Each row below holds a small network's activations on one input, seen along a few directions.
Each table varies a few parts of the input and shows all the possible inputs, shuffled.
A made-up example of a description, with smaller parts first: one of 5 places around a ring, together with either a single point or (one of 2 separate values, together with one of 4 places along a line) or one of 9 places around a ring.
Shared parts are said once, and a part with two or three values counts as separate values.
(in the rows, 128 means zero)

Other details of the inputs vary at random and push rows far along two fixed directions, the same in every table; ignore that.

Rows:
r1: [143 112 173  92  90 116 110  59  91 130  90]
r2: [125 128 180  95  78 124  92 102  78 145 152]
r3: [108 117 122 164 160 124 151 117 204  83  80]
r4: [114 123 107 123 159 147 133 169 148 131 130]
r5: [145 132 148  80  88 124  85 102  57 151 136]
r6: [123 117 148 166 133 119 165 118 211  88 100]
r7: [120 130 113 135 162 152 112 162 135 132 134]
r8: [120 105 139 169 176 128 159 139 196  80  72]
r9: [ 98 103 146  63  80 124 101 106  78 160 116]
r10: [116 108 165  77  75 107 126 105  93 171 139]
r11: [105 122  88 120 151 145 133 148 144 131 147]
r12: [120 120 128 183 180 131 130 110 176  75  99]
r13: [144 133 156  75  92 142  88  90  64 152 130]
r14: [150 125 156  76  87 125  92 133  61 166 122]
r15: [153 140 135 175 157 124 133 103 180  74  90]
r16: [123 101 151 161 127 132 165 127 198  77 108]
r17: [ 99 104 155  62  85 113 105  89  75 170 107]
r18: [135 162  79 141 154 106 118 175 102 167 234]
r19: [149 171  38 126 155 104 117 168 108 169 209]
r20: [142 129 167  60  76 109 108 114  80 175  94]
r21: [152 124 112 124 139 126 142 169 135 125 126]
r22: [145 115 117 151 154 150 165 123 189  77  98]
r23: [119 158  35 137 174 124  97 196  97 161 225]
r24: [138 104 157  88  86 127 127  95 110 122  90]
r25: [132 121 159 169 144 121 165 147 211  94  95]
r26: [109 116 172  91 103 150  83  78  91 132 101]
r27: [123 106 154 172 162 145 129 136 181  72  71]
r28: [150 159  30 128 158 116 119 185  99 157 224]
r29: [107 116 176  79  95 116 105 107 108 156  75]
r30: [131 107 166 159 144 152 165 147 203  87 101]
r31: [125 136 191 115  89 114 102  83 114 133 120]
r32: [120 121 118 119 122 139 147 147 149 137 166]
r33: [134 131 156 180 155 153 142 118 188  68 131]
r34: [111 131 124  92  71 160 116  81  43 167 116]
r35: [125 148 116 143 131 110 128 130 149 132 171]
r36: [112 113 154 114  63 149 122  62  65 129  73]
r37: [144 166  24 118 156 101 137 193 118 178 210]
r38: [112 123 106 134 151 118 117 115 125 130 138]
r39: [122 122 111 197 143 144 171  90 152  81  76]
r40: [103 125 155  71  82 112  77  73  75 168 110]
r41: [112 146  42 124 158 122 103 177  99 162 212]
r42: [120 122 164  83  71 119  99 101  78 154 160]
r43: [135 136 164 152 128 119 129 144 159 128 122]
r44: [156 150 111 140 149 116 122 160 136 138 128]
r45: [155 165  45 142 176 109 120 176 100 158 213]
r46: [104 109 161  89 102 149  94  74 104 128 100]
r47: [117 129 139 175 163 129 121 101 182  79  84]
r48: [140 118 166 184 157 126 152 143 188  90 109]
r49: [152 150  60 105 158 136 136 205 109 171 193]
r50: [119 128 114 190 131 142 188 108 157  59  86]
r51: [129 106 166 133 114 129 147 152 160 116 115]
r52: [116 146  39 118 170 120 123 231 109 177 209]
r53: [115 140 105 158 126 155 177 110 129  96 114]
r54: [135 121 163 150 126 132 130 155 150 114 133]
r55: [117 186  17 148 140 108 161 177  89 172 207]
r56: [159 124 138 168 167 156 144 143 180  79  91]
r57: [147 109 177  77  94 115 126 106  94 149  81]
r58: [159 137 112 136 154 117 128 160 119 141 137]
r59: [137 117 174 175 150 155 148 141 195  81 107]
r60: [124 111 149 175 175 132 136 130 179  85  75]
r61: [135 105 163 173 152 123 173 145 203  89  97]
r62: [147 139  96 130 147 143 128 126 132 117 151]
r63: [119 117 189  90  78 140 109  76 106 132 129]
r64: [118 145  98 168 121 136 147  99 127 119  97]
r65: [138 105 164  80  86 113 129  80  96 142  88]
r66: [121 123 169  89  82 108 108  87  83 159 151]
r67: [122 166  48 141 181 113 108 211 121 176 194]
r68: [111 131 144  88  62 116 141  74  37 164 110]
Each input here is: one of 4 places along a line, together with either one of 2 separate values or (one of 3 separate values, together with one of 5 places around a ring).
- Changing only the place on the line of 4 turns r16 into r32. The same change can be made to r23. Which row results? => r26
- Changing only the place on the line of 4 turns r2 into r33. The same change can be made to r51. Which row results? => r30
- Change only the place on the ring of 5 in r27. List by row number the other rows that result. => r9, r23, r41, r52
- Change only the place on the line of 4 in r4. List by row number the other rows that result. => r8, r29, r52
- Change only the choice among 3 separate values in r41. List by row number the other rows that result. => r28, r42
- Change only the choice among 3 separate values in r62. List by row number the other rows that result. => r46, r63
- Start at r56 and move only the place on the line of 4, one step at a time. The first step leads to r14. Which rows follow, in order? => r58, r44

Rows:
r69: [126 146  71 187 165 118 133 120 141 100 140]
r70: [140 126 129 207 167 143 185 165 229  62 137]
r71: [103 120 166 118  76 126  96  64  62 122  92]
r72: [106 106 175  64  65 122 116 123  87 176 136]
r73: [132  98 144  98  95 157 155  81  76 123  67]
r74: [151 135  40 185 200 140 195 163 153  92 121]
r75: [106 118 173  72  73 105 113 130  82 185 135]
r76: [110 128 115 154 174 125 135 180 172 121 135]
r77: [112 135 147 123 102 116 113  54 101 129  94]
r78: [115 162  67 124 134 109 116 112  90 178 182]
r79: [129 125  90 102 132 118 136 178 127 162 192]
r80: [126 120 211 103  69 118 127 103 110 141 106]
r81: [123 127 103 172 154 147 183 137 122 107  87]
r82: [116 164  39  80 117 129 107 130  46 212 240]
r83: [154 148  99 114 128 127 126 173 109 158 208]
r84: [101 179  48 123 136 119 120 146  68 200 224]
r85: [142 120 188 105  81 104 123 106 114 148 113]
r86: [135 117 116 206 189 109 179 163 240  72 107]
r87: [140  91 216 116  92 114 148  74 169  85  56]
r88: [125  93 209 122 125 127 104  87 158 101  32]
r89: [157 151  85 128 146 105 143 182 134 149 202]
r90: [128 125 126 155 166 154 117 163 166 109 131]
r91: [135 113 236 144  92 132 136  82 153  89  59]
r92: [145 157  88 154 160 141 127 196 134 141 205]
r93: [138 116 232 139 100 139 119  84 145  93  58]
r94: [135 138 106 110 118  88 131 170 108 183 187]
r95: [147  98 218 119 112 155 111  75 158  75  53]
r96: [110 151  59 194 177 150 163 130 175 102 171]
r97: [155 157  97 150 149 104 131 180 131 154 189]
r98: [144 136 103 166 189 125 114 172 167 122 135]
r99: [127 128  85  93 147 103 121 178 124 168 177]
r100: [143 125 109 145 177 150 116 163 167 107 140]
r101: [116  73 206 110 107 139 137  83 180  82  48]
r102: [127 150  51  55 146  99  90 207  65 222 230]
r103: [102 122 153  94  66 140  97  64  55 141 118]
r104: [104 174  51 152 152 121 128 148  99 158 199]
r105: [115  83 211 122 109 113 130  85 173  99  34]
r106: [138 154  43 188 167 123 176 162 179 105 100]
r107: [124 144  79 217 170 145 196 150 215  59  63]
r108: [133 144  78 214 198 133 169 102 215  39 108]
r109: [132 132 125  64  65 123 125  86  72 155  69]
r110: [144 120 104 188 219 136 146 164 233  58 100]
r111: [118 135 104 167 189 134 127 189 175 117 138]
r112: [105 117 163  49  87 138  73 134  61 192 138]
r113: [132  88 207 112 103 115 143  80 173  88  50]
r114: [125 129  95 143 179 108 127 180 164 136 145]
r115: [118 130 172  68  93 128  67 131  57 192 131]
r116: [154 107 213 116 118 135 107  74 152  83  49]
r117: [157 162  95 127 145 108 105 180 100 177 196]
r118: [114 102 166  43  89 130  89 117  83 171 124]
r119: [114 129 125  59  63 130  82  70  22 171 153]
r120: [133  83 218 115  84 133 151  75 171  83  64]
r121: [127 154  43 178 164 109 120 149 110 124 175]
r122: [131 127 193 115 109 134  98 114 113 133  98]
r123: [122  97 185  70 105 145  90 102 113 135  88]
r124: [144 128  65 223 205 137 204 153 185  70  83]
r125: [107 173  38 124 131 114 103 162  47 188 227]
r126: [114 116 168  56  53 116 114 130  66 192 164]
r127: [142 126 136 208 191 160 150 156 226  51 108]
r128: [118 116 133  86  75 135  90  69  46 135 131]
r129: [120 127  85 116 118 153 158 145  63 160 136]
r130: [144 124 189  90  98 118  81 102  92 155  99]
r131: [113 150  38 160 148 135 120 163  91 134 208]
r132: [134 131  87 170 156 124 129 103 136  74 125]
r133: [155 163  70  82 128 126  93 195  60 204 248]
r134: [120 140 121 110 110 103 135 174 105 179 188]
r135: [110 117  96 162 172 134 156 188 194 112 154]
r136: [124 159  64 109 134 117 120 106  89 168 186]
r137: [164 165  79 100 144 112 100 184  83 183 219]
r138: [114 109 167 130  76 158 160  71 149  84  14]
r139: [ 99 105 174  54  82 133  91 125  81 176 124]
r140: [144  94 220 122  86 140 148  76 166  80  71]
r141: [112 138  85 227 187 155 175 116 215  43 119]
r142: [122 125 153  91  84 120  99  45  68 123  97]
r143: [113 125 143 104  95 142 118  53  99 118 111]
r144: [140 132  61 198 172 156 197 143 221  49  77]
r145: [144 111 181  93 122 133  89  99 124 121  79]
r146: [158 108 219 128 101 126 134  73 159  79  60]
r147: [111 129  92 173 182 118 155 197 191 119 154]
r148: [131 121 201  84  62 135 109 105  84 154 128]
- What do these inputs look like to the network? => one of 5 places around a ring, together with either one of 2 separate values or one of 4 places along a line or one of 10 places around a ring
- Changing only the place on the ring of 5 turns r109 into r138. The same change can be made to r108. Which row results? => r141
- Changing only the place on the ring of 5 turns r125 into r103. The same change can be made to r122. Which row results? => r127
- Changing only the place on the ring of 5 turns r137 into r117. The same change can be made to r74. Which row results? => r124
- Change only the place on the ring of 5 in r98. List by row number the other rows that result. => r90, r100, r115, r145

Rows:
r149: [124  84 221 135 115 160 133  90 170  79  52]
r150: [137 131 147  99 132 106 110 130 113 154 142]
r151: [130  89 214 137 120 134 114  82 167  64  52]
r152: [132 128 164  63  71  99  97 123  86 189 134]
r153: [ 99 169 107 100  83 116  68  77  13 193 176]
r154: [139 123  86 197 178 143 184 138 179  67  37]
r155: [ 77 130  71  72  99 130 114  88  60 173 145]
r156: [134 112 157  97 124 128 100 127  96 154 142]
r157: [130 143  64 158 177 136 132 220 157 131 205]
r158: [131 157  23 184 152 120 196 165 122 122 203]
r159: [160 147  94 201 173 164 159  85 182  32  93]
r160: [137  94 225 107  90 112 107  68 147  98  52]
r161: [143 131 119 149 156 116 149 161 178 134 142]
r162: [132 154  71 155 179 135 157 219 165 151 201]
r163: [116 129 155  67  73 121 102 148  86 180 145]
- What do these inputs look like to the network? => either one of 5 separate values or (one of 2 separate values, together with one of 5 places around a ring)

Rows:
r164: [119 130 114 126 128 121 143 133 127 135 127]
r165: [125 124 118 126 131 139 136 133 126 131 135]
r166: [128 135 122 137 125 118 136 120 127 131 145]
r167: [142 131 115 125 135 124 124 135 126 131 124]
r168: [133 129 112 128 122 119 143 134 126 132 127]
r169: [137 131 117 132 129 125 132 140 121 133 123]
r170: [122 133 119 134 123 122 130 125 129 127 142]
r171: [129 133 116 122 141 127 124 134 126 133 124]
r172: [126  99 191 187 148 147 165  81 213  35  13]
r173: [116 127 115 129 125 125 131 129 130 128 138]
r174: [120 109 220  46  45 125  70  45  54 158  78]
r175: [137 138 125 133 139 123 117 121 127 128 142]
r176: [120 130 120 133 132 131 120 135 124 127 133]
r177: [125 130 118 125 138 130 112 130 129 125 135]
r178: [131 134 124 132 126 134 128 128 126 123 144]
r179: [131 137 127 141 132 125 125 126 122 131 140]
r180: [124 128 120 128 127 136 129 132 126 124 140]
r181: [126 136 124 138 131 128 119 131 124 127 137]
r182: [128 131 118 125 130 133 141 136 123 131 129]
r183: [116 122 113 127 129 128 138 129 129 135 132]
r184: [126 126 116 124 142 133 119 130 129 133 129]
r185: [137 114 149 120 141 116 121 164 143 133 147]
r186: [141 130 117 127 124 130 141 138 123 129 129]
r187: [132 129 151 114 122 125 126 159 151 148 140]
r188: [121 125 119 132 136 134 127 136 124 135 128]
r189: [136 136 127 136 128 130 134 123 124 127 147]
- What do these inputs look like to the network? => either one of 2 separate values or (one of 4 places along a line, together with one of 6 places along a line)
- Change only the place on the line of 4 in r173. List by row number the other rows that result. => r176, r177, r180
- Which other rows belong to the same alternative as r187? List them by row number. => r185
- Start at r189 and move only the place on the line of 6, one step at a time. The first step leads to r178. Which rows follow, in order? => r180, r165, r182, r186
